These are the activations of a small neural network, seen along a few directions. Each row is one input.
In each table, some parts of the input vary, and every possible input appears once, in random order.
Descriptions start from the smaller parts, as in this example, which fits no table here: one of 3 separate values, together with either a single point or one of 11 places along a line or (one of 5 places around a ring, together with one of 6 places along a line).
Shared parts are said once, and a part with two or three values counts as separate values.
In the rows, 100 means zero.

Other details of the inputs vary at random and push rows far along two fixed directions, the same in every table; ignore that.

Table:
r1: 105 94 112 107 111 78 88 96 118 81 142 113 95 109
r2: 99 109 115 112 123 84 72 91 111 96 137 99 110 100
r3: 98 148 116 82 87 112 113 89 64 139 52 108 53 118
r4: 81 127 84 69 65 103 139 85 85 131 59 90 58 125
r5: 76 108 76 107 104 86 85 95 125 89 140 79 106 116
r6: 98 100 114 101 127 88 75 93 123 96 134 107 107 96
r7: 102 94 106 114 107 84 96 101 120 85 147 109 101 107
r8: 125 22 95 118 86 137 105 124 60 71 28 90 163 37
r9: 98 35 54 109 79 131 90 121 91 69 52 77 162 54
r10: 102 96 109 115 119 85 104 99 124 103 140 101 103 106
r11: 97 103 113 103 128 88 77 98 122 98 135 106 101 98
r12: 87 137 98 56 72 102 141 94 78 133 65 95 64 134
r13: 108 37 70 99 65 122 107 132 67 54 53 83 167 57
r14: 100 93 122 103 122 80 93 89 118 95 142 104 107 102
r15: 106 95 106 112 113 82 94 95 117 81 145 111 99 106
r16: 126 41 79 134 91 140 87 125 61 73 30 85 164 38
r17: 100 149 103 89 78 120 118 94 73 142 55 103 54 118
r18: 104 130 104 82 64 118 134 95 74 121 56 115 53 120
r19: 79 97 82 98 90 75 99 92 127 78 142 92 104 111
r20: 84 103 87 86 113 87 86 106 126 92 143 91 118 112
r21: 104 125 115 73 73 111 126 91 62 119 53 120 54 117
r22: 98 106 100 109 121 96 84 102 132 102 139 101 101 99
r23: 98 103 102 111 125 91 84 103 130 104 138 105 103 100
r24: 102 147 112 86 86 109 111 89 70 137 49 108 51 120
r25: 99 110 103 122 121 89 81 102 118 103 141 96 106 103
r26: 104 124 118 71 72 109 125 85 62 119 54 121 57 117
r27: 105 95 109 114 125 82 100 94 122 98 139 102 103 104
r28: 104 94 115 110 122 78 95 95 123 96 136 104 101 105
r29: 100 101 108 107 128 86 75 99 128 96 132 106 100 99
r30: 124 35 78 122 97 140 89 125 75 74 31 93 158 37
r31: 84 111 88 98 110 86 86 107 116 87 144 81 121 117
r32: 103 131 107 83 75 120 141 93 78 140 49 107 56 118
Each input here is: one of 4 places along a line, together with either one of 2 separate values or one of 6 places along a line.
Question: The inputs of r17 and r22 match in every part but the place on the line of 4. If r16 is changed in the same way as r17 into r22, which row does it become?
Answer: r30
Question: Which other rows does r1 become when the place on the line of 4 takes its other values? List them by row number.
Answer: r24, r28, r29
Question: Which other rows does r11 become when the place on the line of 4 takes its other values? List them by row number.
Answer: r3, r8, r21

Table:
r33: 96 102 98 96 98 96 103 98 105 99 107 100 96 105
r34: 96 107 96 101 99 97 100 99 104 102 107 97 96 106
r35: 99 108 105 99 105 98 92 98 99 101 105 103 97 102
r36: 103 107 90 84 70 128 123 102 64 120 26 100 84 96
r37: 97 104 98 98 103 99 101 99 105 105 104 98 98 103
r38: 106 59 86 116 94 107 93 114 98 72 95 90 140 74
r39: 115 67 99 122 107 112 91 111 98 86 89 99 128 71
r40: 96 106 96 100 101 99 100 99 105 103 106 97 97 105
r41: 100 104 105 97 103 95 98 98 100 99 106 103 96 104
r42: 107 100 110 106 106 98 103 98 102 104 104 108 92 99
r43: 97 106 101 100 104 98 98 98 104 105 105 98 97 103
r44: 98 102 102 97 100 95 103 97 102 101 106 100 97 104
r45: 97 103 100 95 101 95 105 98 105 101 108 101 97 106
r46: 99 104 104 97 101 96 101 98 103 101 108 102 96 104
r47: 100 105 107 96 102 95 95 97 98 97 106 105 96 103
r48: 97 102 98 97 97 97 104 98 104 98 108 99 97 106
r49: 98 106 102 100 104 99 97 99 103 105 105 100 97 103
r50: 99 107 103 100 106 98 94 99 101 103 104 101 97 104
Question: The inputs of r37 and r45 match in every part but one. If r49 is changed in the same way as r37 into r45, which row does it become?
Answer: r46
Question: What do these inputs look like to the network?
Answer: one of 2 separate values, together with either a single point or one of 8 places along a line
Question: Which other rows does r44 become when the choice among 2 separate values takes its other values? List them by row number.
Answer: r43
